Each row below holds a small network's activations on one record, seen along a few directions.
Each row is followed by the record's values for the fields Tavo, Gatod, Pak, Nolif, Lodor.
A field that a record lacks is left out.
Other fields move the rows too, some of them a lot.
In the rows, zero is written as 500.
Strong random noise was added to every row along 2 fixed directions; ignore it. To show where, here is one row again and again, with new noise each time:
[429 516 568 398 479 413 480 549 462 460 468 458 598 488 452]
[458 526 489 385 524 439 478 449 518 476 442 500 532 477 478]
[493 568 628 454 539 375 449 465 626 408 513 580 549 469 522]
[468 567 755 486 490 328 445 585 587 374 561 551 631 480 502]

[561 493 401 377 532 507 534 502 462 528 468 433 507 526 538]
Tavo=l1 Gatod=k1 Pak=e2 Nolif=n1 Lodor=d1
[546 429 327 679 627 562 498 600 377 606 578 517 430 493 560]
Tavo=l4 Gatod=k2 Nolif=n1 Lodor=d1
[467 472 398 417 586 508 538 335 474 479 450 514 431 440 532]
Tavo=l2 Gatod=k2 Nolif=n2 Lodor=d1
[423 600 405 381 400 499 501 434 578 476 445 482 483 525 431]
Tavo=l5 Gatod=k1 Pak=e2 Nolif=n2 Lodor=d2
[495 337 398 441 480 539 539 573 332 615 358 366 556 444 464]
Tavo=l3 Gatod=k1 Pak=e1 Nolif=n1 Lodor=d1
[474 473 247 281 539 600 577 335 365 625 299 395 504 496 433]
Tavo=l3 Gatod=k1 Pak=e2 Nolif=n2 Lodor=d1
[434 410 446 433 491 521 544 553 382 556 458 394 552 529 413]
Tavo=l3 Gatod=k2 Nolif=n2 Lodor=d1
[541 414 403 641 528 570 469 479 490 501 538 530 346 589 622]
Tavo=l2 Gatod=k2 Nolif=n1 Lodor=d2
[475 505 543 537 483 461 531 532 571 483 559 537 549 542 526]
Tavo=l1 Gatod=k2 Nolif=n2 Lodor=d2
[554 440 512 400 476 565 538 552 323 534 422 379 548 560 529]
Tavo=l3 Gatod=k1 Pak=e2 Nolif=n1 Lodor=d1
[633 569 876 601 463 375 506 546 373 459 512 463 704 409 649]
Tavo=l4 Gatod=k1 Pak=e2 Nolif=n2 Lodor=d2
[462 505 384 614 450 528 441 554 488 498 616 528 384 562 473]
Tavo=l2 Gatod=k2 Nolif=n2 Lodor=d2
[319 615 570 529 277 495 436 768 604 478 684 490 424 666 375]
Tavo=l2 Gatod=k2 Nolif=n1 Lodor=d2
[458 469 646 517 459 492 534 598 466 469 516 437 600 514 468]
Tavo=l3 Gatod=k2 Nolif=n2 Lodor=d1
[719 283 407 853 627 640 548 555 526 535 587 546 317 554 665]
Tavo=l3 Gatod=k2 Nolif=n1 Lodor=d1
[515 438 663 433 494 456 463 523 402 488 605 504 645 447 576]
Tavo=l2 Gatod=k2 Nolif=n2 Lodor=d1
[413 602 565 481 395 402 500 598 549 434 529 483 582 536 406]
Tavo=l1 Gatod=k1 Pak=e2 Nolif=n2 Lodor=d2
[714 358 459 643 651 596 503 417 473 532 420 589 510 411 691]
Tavo=l4 Gatod=k1 Pak=e1 Nolif=n1 Lodor=d1
[574 538 447 269 602 526 550 202 379 578 379 545 502 415 539]
Tavo=l2 Gatod=k1 Pak=e2 Nolif=n2 Lodor=d1
[496 377 377 402 549 508 509 467 331 567 361 429 526 424 475]
Tavo=l1 Gatod=k1 Pak=e1 Nolif=n2 Lodor=d1
[601 368 690 716 495 534 480 699 402 489 661 493 497 482 619]
Tavo=l2 Gatod=k2 Nolif=n1 Lodor=d1
[551 524 549 431 537 426 484 408 493 514 372 528 579 443 536]
Tavo=l3 Gatod=k1 Pak=e1 Nolif=n2 Lodor=d2
[416 577 564 558 372 477 528 633 523 404 548 458 516 536 410]
Tavo=l5 Gatod=k1 Pak=e2 Nolif=n2 Lodor=d2
[456 536 530 522 445 472 535 548 605 466 578 548 519 557 486]
Tavo=l1 Gatod=k2 Nolif=n2 Lodor=d2
[469 539 562 610 433 528 437 584 501 489 572 434 518 564 379]
Tavo=l3 Gatod=k2 Nolif=n2 Lodor=d2
[513 425 753 686 509 401 555 743 537 454 675 520 480 596 529]
Tavo=l3 Gatod=k2 Nolif=n1 Lodor=d1
[521 678 441 353 530 563 519 280 690 496 446 579 448 502 454]
Tavo=l3 Gatod=k1 Pak=e2 Nolif=n2 Lodor=d1
[544 509 263 491 625 593 534 367 735 579 524 534 249 516 587]
Tavo=l1 Gatod=k2 Nolif=n1 Lodor=d1
[486 557 432 488 465 471 453 454 564 489 467 480 472 527 406]
Tavo=l3 Gatod=k1 Pak=e2 Nolif=n2 Lodor=d2
[477 638 417 533 501 479 447 435 670 485 573 526 438 516 391]
Tavo=l1 Gatod=k2 Nolif=n2 Lodor=d2
[595 499 586 543 520 417 574 540 535 400 612 558 584 493 519]
Tavo=l1 Gatod=k1 Pak=e2 Nolif=n2 Lodor=d1
[389 576 750 679 366 471 499 845 580 434 658 475 485 600 381]
Tavo=l3 Gatod=k2 Nolif=n1 Lodor=d1
[494 615 628 518 450 385 470 507 626 434 527 568 551 540 465]
Tavo=l3 Gatod=k1 Pak=e2 Nolif=n2 Lodor=d2
[454 438 429 459 550 523 475 435 374 520 437 460 469 498 452]
Tavo=l2 Gatod=k2 Nolif=n2 Lodor=d1
[320 462 361 446 299 608 574 734 232 541 448 265 578 573 295]
Tavo=l5 Gatod=k1 Pak=e2 Nolif=n2 Lodor=d2
[542 475 347 536 566 595 554 462 451 578 385 423 450 486 557]
Tavo=l4 Gatod=k1 Pak=e2 Nolif=n1 Lodor=d1
[359 336 390 493 314 576 547 678 241 595 476 295 546 534 398]
Tavo=l5 Gatod=k2 Nolif=n2 Lodor=d2
[384 462 656 498 383 445 465 688 405 491 493 410 629 528 423]
Tavo=l3 Gatod=k1 Pak=e1 Nolif=n2 Lodor=d2
[548 487 700 633 584 387 495 630 488 550 583 477 532 419 616]
Tavo=l4 Gatod=k2 Nolif=n1 Lodor=d1
[555 532 361 528 585 560 519 284 713 558 490 646 359 554 574]
Tavo=l3 Gatod=k2 Nolif=n2 Lodor=d2
[451 578 606 536 442 507 535 527 578 488 522 512 434 498 408]
Tavo=l3 Gatod=k2 Nolif=n2 Lodor=d1
[381 588 631 512 359 450 448 573 580 415 608 512 498 547 441]
Tavo=l2 Gatod=k2 Nolif=n2 Lodor=d2
[455 480 523 498 462 524 444 657 368 507 474 382 575 482 485]
Tavo=l4 Gatod=k1 Pak=e1 Nolif=n1 Lodor=d1
[570 577 498 469 549 531 385 346 632 483 616 618 455 441 483]
Tavo=l2 Gatod=k2 Nolif=n2 Lodor=d1
[541 471 534 697 491 582 508 586 414 551 509 415 449 569 629]
Tavo=l4 Gatod=k2 Nolif=n1 Lodor=d2
[637 326 464 531 538 568 560 492 309 557 450 452 533 416 456]
Tavo=l3 Gatod=k2 Nolif=n2 Lodor=d1
[443 498 591 557 400 438 485 589 511 535 573 518 512 561 412]
Tavo=l3 Gatod=k2 Nolif=n2 Lodor=d2

Which values does each new row have?
[492 565 785 617 489 383 492 623 566 391 543 594 584 516 538]
Tavo=l3 Gatod=k1 Pak=e1 Nolif=n2 Lodor=d2
[478 603 323 345 474 469 522 255 476 537 410 523 402 426 495]
Tavo=l2 Gatod=k1 Pak=e2 Nolif=n2 Lodor=d2
[575 659 477 375 548 417 458 262 686 471 472 618 315 383 592]
Tavo=l2 Gatod=k1 Pak=e2 Nolif=n1 Lodor=d1
[551 370 310 434 569 570 519 519 298 620 368 370 563 427 534]
Tavo=l4 Gatod=k1 Pak=e1 Nolif=n1 Lodor=d1
[287 463 224 331 329 616 550 539 318 587 400 287 482 525 353]
Tavo=l5 Gatod=k2 Nolif=n2 Lodor=d2
[477 413 496 486 480 510 533 516 388 506 457 428 536 419 500]
Tavo=l5 Gatod=k2 Nolif=n2 Lodor=d1
[417 530 736 473 387 412 499 669 385 421 498 401 680 521 394]
Tavo=l3 Gatod=k1 Pak=e2 Nolif=n2 Lodor=d1
[386 487 230 359 398 607 528 463 384 560 379 377 485 546 391]
Tavo=l5 Gatod=k1 Pak=e2 Nolif=n2 Lodor=d2
[496 450 650 613 494 555 512 678 530 519 620 441 465 591 558]
Tavo=l3 Gatod=k2 Nolif=n1 Lodor=d1
[543 460 719 522 488 436 473 591 383 471 470 479 719 382 570]
Tavo=l4 Gatod=k1 Pak=e1 Nolif=n2 Lodor=d1
[461 381 572 479 514 555 549 530 272 507 446 400 591 476 538]
Tavo=l2 Gatod=k2 Nolif=n2 Lodor=d1
[472 422 247 355 577 726 541 310 270 624 372 346 440 459 455]
Tavo=l2 Gatod=k2 Nolif=n2 Lodor=d1
[422 426 509 334 421 506 551 579 244 537 364 337 671 402 448]
Tavo=l5 Gatod=k1 Pak=e1 Nolif=n2 Lodor=d1
[495 391 468 631 439 608 507 774 436 546 611 354 494 649 461]
Tavo=l3 Gatod=k2 Nolif=n1 Lodor=d1
[537 494 374 439 594 486 487 309 544 507 480 579 424 396 505]
Tavo=l1 Gatod=k2 Nolif=n2 Lodor=d1
[318 559 388 372 351 448 558 593 487 552 533 306 507 574 326]
Tavo=l1 Gatod=k2 Nolif=n2 Lodor=d2
[479 619 823 532 428 357 451 606 602 315 611 596 636 497 484]
Tavo=l2 Gatod=k1 Pak=e2 Nolif=n2 Lodor=d1
[588 491 520 465 567 441 516 469 552 483 424 580 481 409 563]
Tavo=l1 Gatod=k1 Pak=e1 Nolif=n1 Lodor=d1
[569 589 601 414 559 417 468 321 548 446 477 640 510 429 530]
Tavo=l2 Gatod=k1 Pak=e2 Nolif=n2 Lodor=d1
[529 639 433 413 589 468 467 239 686 422 459 670 412 430 556]
Tavo=l2 Gatod=k1 Pak=e2 Nolif=n2 Lodor=d1
[503 432 370 546 433 603 491 454 518 596 520 535 409 564 461]
Tavo=l3 Gatod=k2 Nolif=n2 Lodor=d2
[618 377 537 492 550 517 500 503 318 539 355 470 587 427 578]
Tavo=l3 Gatod=k1 Pak=e1 Nolif=n1 Lodor=d1
[436 566 488 366 364 437 520 634 453 522 512 398 499 459 400]
Tavo=l1 Gatod=k1 Pak=e2 Nolif=n1 Lodor=d1
